These are the activations of a small neural network, seen along a few directions. Each row is one input.
In each table, some parts of the input vary, and every possible input appears once, in random order.
A made-up example of a description, with smaller parts first: one of 6 places along a line, together with either a single point or one of 9 places along a line or (one of 3 separate values, together with one of 5 places around a ring).
Shared parts are said once, and a part with two or three values counts as separate values.
(in the rows, 128 means zero)

Table:
x1: [201 136  68 160  81  68 122 142  34  65  97 110 125]
x2: [ 85  88 179  97 150 153 122  89 162 161 143 137  94]
x3: [ 71  87 176  95 160 152 136  94 143 147 165 121 115]
x4: [ 92 129 166 133 135 158 122 108 187 170 140 169 157]
x5: [200 165  52 117  79  91 119 190 112  49  49  78 112]
x6: [ 68 105 190 116 159 168 113 116 147 141 160 147 165]
x7: [ 84 137 141 147 157 152 129 116 179 169 157 155 166]
x8: [ 92 113 150 113 140 143 139  88 177 181 139 143 104]
x9: [ 75 136 164 132 172 152 120 115 156 146 180 143 171]
x10: [ 81 104 191 118 148 167 102 112 167 154 140 165 146]
x11: [218 142  86 167  72 107 135 161  27 117 117 134 117]
x12: [208 146  56 131  88  90 124 163  67  47  72  96 121]
x13: [219 138  73 156  79  92 134 157  30 104 111 127 117]
x14: [ 75 117 151 111 173 137 144  95 151 152 185 120 122]
x15: [191 180  72 133  99  80 133 209 133  71  30  70 104]
x16: [ 87 125 134 122 156 138 153  94 175 173 162 133 113]
- What do these inputs look like to the network? => either one of 6 places along a line or (one of 2 separate values, together with one of 5 places around a ring)
- Which other rows does x2 become when the place on the ring of 5 takes its other values? List them by row number. => x3, x8, x14, x16
- List by row number the other inputs of the same sort as x11. => x1, x5, x12, x13, x15

Table:
x17: [100 102 163 138 143 127 133  92 119 148 227 150 146]
x18: [ 62 106 165  97 121 149 132 103 204 160  99 129 105]
x19: [172  98  90 124 110  92 101 143  75  60  65 100 115]
x20: [ 84 140 140  58 186 162 147 117 217 125 137  94  93]
x21: [177 145 128 137 113  89 148 183  68  77  99  72  99]
x22: [107  82 182 127 122 142 115  87 113 155 198 179 141]
x23: [181 146  61 142  88  95 103 119  90  78  74 142 117]
x24: [214 152  63 157  69 122 126 145 104 113  94 140 121]
x25: [198 149  98 131  78 121 123 195  71 140  96 121 109]
x26: [200 158  38 162  93 105 151 151 107 109 117 115 130]
x27: [ 91 119 157  53 164 182 121 113 212 130 113 121  87]
x28: [ 97 157 165 143 142 165  92 173 194 110  96 164 211]
x29: [189 162  82 138  99 102 151 201  75 134 119  98 117]
x30: [ 93 118 159 149 180 137 155  88 127 192 181 154 135]
x31: [162 112  74 131 131  74 128 149  79  55  87  76 123]
x32: [ 86 132 160 133 164 114 131  95 180 194 155 118 121]
x33: [182 125 134 129  93 110 119 178  63  84  76  95  92]
x34: [ 55 127 148 102 143 130 158 108 209 155 123 101 111]
x35: [165 167  45 143 105  73 132 120  88  72  94 120 124]
x36: [ 96  85 170 132 123 172  99  78  96 141 208 174 147]
x37: [ 86 109 153 132 146 166 131  81  93 139 220 135 163]
x38: [ 91 177 150 150 164 146 115 178 200 106 120 136 218]
x39: [ 88 104 174 116 138 139 131  93 166 199 122 157 119]
x40: [ 99  97 175 145 158 157 130  84 123 196 155 181 127]
- The inputs of x25 and x29 match in every part but one. If x24 is changed in the same way as x25 into x29, which row does it become? => x26
- What do these inputs look like to the network? => one of 2 separate values, together with either a single point or one of 5 places around a ring or one of 6 places along a line

Table:
x41: [160 141  98 163  88 109 129 124  96 165 180 135 127]
x42: [ 12  80 222  98 199 192 133  54 211 213 204 171 137]
x43: [143 147 119 128 111  87 132 146 169 150  99  87  75]
x44: [128 162 131 157 140 132 132 178 154 126 104 134 183]
x45: [132 114 137 126 110 129  95 103  85  67 139 143 154]
x46: [152 104 104 137  99  93 134  92  85 146 124 124  79]
x47: [155 163 101 136 117 147 148 155 159 167 100 148 127]
x48: [118 136 148 111 125 144 104 173 154  82  96 109 159]
x49: [133 109 117 105 121 101 137 107  79  83 153  84  97]
x50: [128 124 111  80 158 140 142 148 143  89  75  98  95]
x51: [147 128 121 168 140 136 122 128  74 120 134 176 175]
- What do these inputs look like to the network? => either a single point or (one of 2 separate values, together with one of 5 places around a ring)
- Which other rows does x48 become when the choice among 2 separate values takes its other values? List them by row number. => x45
- Start at x44 and move only the place on the ring of 5, one step at a time. The first step leads to x47. Which rows follow, in order? => x43, x50, x48

Table:
x52: [172 143  89 110 116 119 142 157 108  83  80  56 105]
x53: [157 133 107 168 126 128 116 150  99 135 129 141 145]
x54: [164 144  91 158  91 105 123 163 104  81 107 159 138]
x55: [ 77 127 152  90 163 143 129 126 230 149 104 117 124]
x56: [129 122 122 114 136 118 144 103 114 162 147 123  91]
x57: [146 123 122 128  97 113 154 126 115 147 113 119  81]
x58: [100 100 152 158 149 137 117 108 110 153 153 144 164]
x59: [ 73 162 156 132 152 164 105 139 215 138 124 145 172]
x60: [117 117 173 120 137 163 107  91 121 140 174 150 172]
x61: [ 96  99 161 117 150 115 138 102 127 143 148 137  91]
x62: [172 163  87 136 115 118 126 191  91  77  98 100 162]
x63: [ 91  99 170  79 131 135 140  81 132 140 154 137 117]
x64: [158 127  92 129  93 103 139 131 119  87  88 118  81]
x65: [144 134 116 153 136 131 112 123 107 158 171 146 149]
- What do these inputs look like to the network? => one of 2 separate values, together with either a single point or one of 6 places along a line
- The inputs of x59 and x55 match in every part but the choice among 2 separate values. If x53 is changed in the same way as x59 into x55, which row does it become? => x57
- Which other rows does x56 become when the choice among 2 separate values takes its other values? List them by row number. => x65
